Each row below holds a small network's activations on one input, seen along a few directions.
Each table varies a few parts of the input and shows all the possible inputs, shuffled.
A made-up example of a description, with smaller parts first: one of 5 places around a ring, together with either a single point or one of 9 places around a ring or (one of 2 separate values, together with one of 6 places along a line).
Shared parts are said once, and a part with two or three values counts as separate values.

A family of inputs:
R1: [-0.16 -5.91 -1.17  2.27 -4.75 -5.87 -4.44  1.08  4.70  3.98  1.65  0.31]
R2: [ 2.01  6.46 -1.16 -4.37  0.19  1.79  2.28 -1.67 -0.77  1.02  5.49  2.20]
R3: [ 3.17  6.27 -4.36 -3.30  0.45  0.34 -2.27 -1.11 -2.07  1.45  3.28  0.58]
R4: [ 4.89  2.50 -5.27 -2.61  2.07  2.38 -4.86 -0.61 -4.82 -0.52  2.03  0.62]
R5: [-0.78  8.42 -1.71  3.54  4.40  1.75 -2.59 -2.44 -3.03 -0.07  2.59 -2.17]
R6: [-0.89 -2.14 -4.24 -2.15 -6.23 -2.48 -4.02  2.57  3.20 -0.76  3.85 -3.85]
R7: [-1.23  2.23 -0.10  6.13 -3.94  0.12  3.21  6.36  3.63 -1.56  2.29 -6.73]
R8: [ 0.95  4.67 -2.53  4.22  5.78  3.77 -5.28 -1.92 -5.77 -2.10  1.34 -2.04]
R9: [-1.12 -7.81  2.12 -1.48  1.65 -3.28 -0.30  4.92 -2.34  0.15 -4.47  4.31]
R10: [ 3.84  1.37 -3.39  2.74  2.48  3.47 -3.88 -7.63 -1.80 -0.85 -4.88  1.64]
R11: [-1.49 -3.41 -3.44  1.93 -4.96 -1.55 -2.88 -3.50  7.00 -0.15 -2.87 -3.28]
R12: [ 0.64 -0.08  6.94 -2.05  1.56  2.03  3.32 -2.41 -0.92  7.35  2.09  5.95]
R13: [-0.66 -5.46  4.93 -1.66 -1.32 -5.50  7.22  2.08 -0.05  2.95  0.25  2.22]
R14: [-1.34 -1.49  1.94 -5.93 -3.01 -1.97  7.26  3.59 -1.71 -2.04  2.69 -2.00]
R15: [-1.90 -2.89  2.95 -2.03 -1.40 -1.13  8.99 -2.46  2.25 -1.33 -4.49 -1.48]
R16: [-3.77  5.82  6.54  0.22  3.49  6.64  3.08 -2.02 -3.61  0.56  3.90 -1.01]
R17: [-4.26 -0.75 -3.39  3.06 -1.26 -1.02 -4.04  2.26  3.96 -1.07  3.40 -7.30]
R18: [-0.63 -5.70 -1.95  0.15  0.93 -0.73 -5.32 -1.03  2.23 -4.66 -6.93 -0.15]
R19: [ 1.06  5.25  0.63  1.02  0.74  2.82  3.12 -8.72  2.30  0.74 -1.53  3.14]
R20: [-2.46 -5.57  0.25 -1.77  1.62  0.68  1.19  0.76 -0.43 -3.83 -8.85  1.12]
R21: [-0.12  3.88  3.96 -6.30 -0.09  5.39  3.49 -0.72 -2.65  2.14  4.46  1.49]
R22: [-5.07 -2.76  0.78 -0.62  4.72  1.19  0.04  5.97 -3.77 -5.10 -2.73 -2.36]
R23: [ 1.89  0.62 -1.19  0.79 -8.61 -1.37  2.78  6.50  3.01 -1.14  2.79 -3.43]
R24: [-3.18 -3.08 -1.57  1.32  4.14 -0.22 -6.53  4.14 -0.92 -5.89 -1.01 -3.61]
R25: [-1.85 -4.10 -0.63 -5.54  0.15 -0.19 -0.13  6.36 -3.86 -4.27 -2.16  0.35]
R26: [ 2.87  2.46  1.88  0.13  1.80 -1.78  2.00 -3.39  0.98  6.40  3.08  6.88]
R27: [ 2.69 -3.12  1.73  5.18 -7.16 -4.65  2.50  5.14  4.59  3.61  0.55  0.72]
R28: [-1.86  8.57  1.48  2.41  4.11  3.16  1.96 -2.99 -1.72 -0.48  4.81 -0.51]
R29: [ 0.75 -7.91  0.06  0.35  0.97 -4.62 -6.68  3.12  0.31 -0.73 -2.65  3.02]
R30: [-0.92  2.67  5.65 -1.19  0.59  6.42  4.37 -7.45  0.47  2.03 -2.37  2.39]
R31: [-4.74  0.06  3.50 -0.80  2.03 -0.59  7.89  3.12 -1.50 -2.75  2.22 -5.13]
R32: [ 2.14  5.09 -2.51  2.09  0.92  1.40 -1.36 -8.21  0.96  1.10 -3.70  1.55]
R33: [ 4.10  2.27 -1.33  1.20  1.99 -3.27 -2.69 -2.79 -0.43  6.76  0.82  5.18]
R34: [ 5.89 -1.55 -2.28  1.82  3.60 -1.07 -5.23 -2.29 -3.22  4.65 -0.43  5.15]
R35: [ 1.53 -0.53 -0.33  4.90 -7.30 -0.45  4.18  0.77  6.91 -0.48 -4.01 -2.93]
R36: [-0.01 -4.37 -2.80 -3.68 -0.36 -1.58 -6.38  4.57 -1.12 -5.08 -0.47 -0.84]
- What do these inputs look like to the network? => one of 4 separate values, together with either one of 4 places along a line or one of 5 places around a ring
- The inputs of R25 and R22 match in every part but the choice among 4 separate values. If R36 is changed in the same way as R25 into R22, which row does it become? => R24
- Which other rows agree with R34 in the choice among 4 separate values? List them by row number. => R1, R9, R12, R13, R26, R27, R29, R33
- Change only the place on the line of 4 in R5. List by row number the other rows that result. => R8, R16, R28
- Change only the place on the ring of 5 in R15. List by row number the other rows that result. => R11, R18, R20, R35

A family of inputs:
R37: [-2.70  4.34  2.75 -2.91 -0.72  3.58  7.01  0.78 -1.11 -2.30  2.42 -2.96]
R38: [-0.11  4.13  1.75  0.16  6.22  2.63 -0.70 -2.13 -4.69  1.22  1.99  2.17]
R39: [-0.97 -0.27 -1.32  1.27  4.85  1.69 -4.36 -2.45 -2.16 -2.40 -3.17  0.11]
R40: [-0.93 -4.85  2.46 -0.07 -4.06 -3.21  2.86  3.53  3.11  1.48 -0.08  0.01]
R41: [-3.47 -4.22  2.68 -0.20 -1.13 -2.21  2.84  5.20  0.80 -1.37  0.24 -2.24]
R42: [-3.11 -2.79  0.58 -3.01 -2.35 -0.95  2.09  6.20 -0.12 -3.50  1.48 -3.86]
R43: [ 0.16  5.37 -0.55 -2.84  4.77  3.90 -1.44 -0.83 -5.42 -1.13  3.36  0.47]
R44: [ 1.29  3.02  3.19 -0.82 -3.69  0.46  7.86 -3.55  2.74  3.77  1.22  1.66]
R45: [ 0.34 -4.47  1.01 -1.22 -5.31 -4.14  2.65  2.60  3.77  2.01  0.31  0.59]
R46: [ 2.12 -5.67 -2.90  0.60 -3.31 -4.52 -3.37  2.03  2.83  0.31 -2.86  1.09]
R47: [ 3.28 -0.23 -3.36  0.20  0.60 -0.18 -4.81 -5.49  0.92  1.51 -3.06  3.25]
R48: [-0.08  2.66  4.75  0.39 -2.36  1.46  8.14 -2.56  2.05  3.21  0.79  0.99]
R49: [ 0.83 -6.10 -1.46  1.74 -2.11 -3.65 -3.21  2.93  2.19 -0.28 -3.29  0.56]
R50: [ 2.75  3.88  1.34  0.34  3.34  1.76 -0.85 -4.34 -2.53  4.47  1.76  4.76]
R51: [-1.29 -4.07 -3.16 -1.15 -0.52 -1.39 -3.58  5.56 -1.04 -5.15 -1.55 -3.41]
R52: [ 1.14  7.09 -5.94  6.86 -2.94  0.51 -5.39 -0.58  3.64 -0.11  5.29 -6.35]
R53: [-1.68 -5.50 -1.12  1.62  0.70 -2.65 -2.99  4.56 -0.13 -3.06 -2.88 -1.73]
R54: [-2.95  3.03  4.99  0.18  0.68  2.34  7.95 -0.49 -0.23  0.10  1.09 -1.39]
R55: [ 1.85 -0.66 -1.74  1.41  1.92  0.78 -4.69 -4.60  0.23  0.76 -3.58  2.75]
R56: [-0.60  1.11 -3.57 -1.73  3.41  2.96 -4.94 -1.11 -3.02 -4.69 -1.66 -1.71]
R57: [ 4.13  4.20 -0.36 -0.82  2.00  0.81 -1.06 -5.27 -1.84  5.14  2.18  5.24]
- What do these inputs look like to the network? => either a single point or (one of 4 places along a line, together with one of 5 places around a ring)
- Change only the place on the ring of 5 in R45. List by row number the other rows that result. => R44, R46, R47, R57
